A small network was shown many inputs. Here are its activations along a few directions, one row for each input.
In each table, some parts of the input vary, and every possible input appears once, in random order.
A made-up example of a description, with smaller parts first: one of 3 separate values, together with either a single point or one of 11 places along a line or (one of 5 places around a ring, together with one of 6 places along a line).
Shared parts are said once, and a part with two or three values counts as separate values.

Other details of the inputs shift rows strongly along two fixed directions, in all tables alike. That doesn't count.

Rows:
r1: [ 1.69 -5.55  1.57 -0.63  6.16  0.36  6.16 -1.63 -0.10 -3.95  1.68 -1.67
  0.12  3.96  1.34]
r2: [-2.65 -0.24 -2.98  2.49 -4.46  1.17 -3.02 -0.49 -0.91  4.45 -0.53 -0.63
  3.13 -1.71 -0.58]
r3: [-2.26  1.41 -1.65  2.98 -4.18 -0.32 -4.03  1.27  0.37  4.18  1.76  0.57
  2.90 -2.71 -1.84]
r4: [ 1.77 -3.05  2.04 -1.18  5.78 -0.65  3.47  0.38  1.20 -4.89  2.27 -0.47
 -0.84  2.68  0.28]
r5: [-4.29 -0.14 -1.61  4.37 -4.52  1.33 -1.64 -1.16 -0.34  2.75  2.46  0.79
  3.87 -0.55  0.02]
r6: [ 2.04 -5.30  3.98 -0.46  6.54 -0.94  4.94 -0.78  1.70 -5.43  1.31  0.16
 -0.97  2.32  0.14]
r7: [-1.62 -2.02  1.41  3.45 -1.85  0.14 -1.04  1.24  0.51  2.59  1.67  2.11
  3.85 -3.51 -0.60]
r8: [-2.38 -1.10 -2.38  2.72 -4.16  1.11 -2.68 -0.75 -0.56  4.54 -0.70 -0.23
  3.02 -1.76 -0.13]
r9: [ 2.07 -2.36  3.59 -1.39  4.43 -1.16  3.70  0.39  0.42 -2.84  1.55  0.11
 -0.83  1.44  1.14]
r10: [-2.35  0.84 -0.36  2.71 -3.20  0.38 -2.71  1.75 -0.23  3.12  1.68  1.01
  3.57 -4.05 -1.42]
r11: [-2.57 -0.10 -0.97  3.26 -2.49 -0.50 -2.38  1.44  0.83  2.86  3.68  0.47
  3.64 -2.05 -1.93]
r12: [ 3.34  6.30 -2.70 -5.56 -1.37 -0.11 -2.72  0.03 -1.01 -0.51 -7.01 -0.79
 -6.61  1.04  0.84]
r13: [-2.08  0.08  0.13  2.90 -3.10  0.33 -2.45  1.55 -0.06  3.24  1.28  1.50
  3.51 -4.00 -1.12]
r14: [-3.01 -2.08  0.16  4.51 -3.62  1.50 -0.82 -2.10  0.48  3.14  1.00  1.87
  3.43 -0.42  1.09]
r15: [ 1.24 -5.04  3.46  0.71  5.19  0.94  6.46 -3.06  0.71 -4.04  1.82  0.45
 -0.62  4.51  2.92]
r16: [ 1.69 -3.01  3.83 -1.35  5.95 -1.19  4.95  0.75  0.67 -4.25  3.62 -0.57
 -0.28  2.05  0.79]
r17: [ 3.09  6.71 -2.98 -5.72 -1.15 -0.04 -2.80  0.22 -1.23 -0.79 -6.41 -1.25
 -6.52  1.10  0.52]
r18: [ 1.01 -2.47  1.97 -1.51  5.22 -0.85  3.35 -0.11  1.11 -4.93  1.29 -0.63
 -1.36  1.84 -0.70]
r19: [-2.55 -0.51  0.27  2.95 -1.44  0.07 -1.07  1.82  0.32  1.73  3.41  0.82
  4.28 -3.47 -1.40]
r20: [ 3.80  6.83 -2.63 -5.56 -1.41 -0.50 -1.96 -0.22 -1.30  0.58 -6.09 -0.91
 -6.89  0.95  0.71]
r21: [ 0.88 -3.72  2.48  0.32  4.47  0.91  5.82 -2.74  0.25 -3.96  1.78  0.01
 -0.90  4.41  2.53]
r22: [ 2.75  8.36 -2.33 -6.77 -1.64 -0.41 -2.27  0.84 -2.28  0.04 -5.19 -1.76
 -6.40  0.31  0.54]
r23: [ 2.51 -4.15  4.72 -0.89  5.49 -1.32  4.89  0.08  0.91 -3.32  1.77  0.70
 -0.57  1.80  1.64]
r24: [ 3.66  6.26 -2.28 -5.40 -0.36 -0.47 -1.23 -0.07 -1.25 -0.23 -4.88 -1.30
 -6.51  1.32  0.50]
r25: [-2.47  0.07 -1.17  3.02 -3.21  0.00 -4.10  1.33  0.77  2.47  1.26  0.70
  3.29 -2.36 -1.57]
r26: [-3.02 -1.01 -0.25  3.19 -2.54 -0.29 -2.99  0.77  1.03  1.63  1.39  0.73
  3.36 -2.72 -2.42]
r27: [ 1.82  8.16 -6.47 -6.87 -2.79  1.03 -2.12 -0.92 -3.62  0.50 -6.87 -3.47
 -6.03  2.00  0.30]
r28: [-2.11 -3.15  1.16  3.70 -1.72 -0.52 -1.71  0.18  1.61  1.31  1.02  1.69
  3.39 -2.40 -1.59]
Description of these inputs: one of 4 places along a line, together with either one of 2 separate values or one of 5 places along a line.
- Changing only the place on the line of 4 turns r18 into r6. The same change can be made to r16. Which row results? => r9
- Which other rows does r27 become when the choice among 2 separate values takes its other values? List them by row number. => r5
- Which other rows does r8 become when the choice among 2 separate values takes its other values? List them by row number. => r14
- Start at r7 and move only the place on the line of 4, one step at a time. The first step leads to r13. Which rows follow, in order? => r10, r19
- Which other rows agree with r26 in the place on the line of 4? List them by row number. => r1, r3, r10, r21, r22, r25
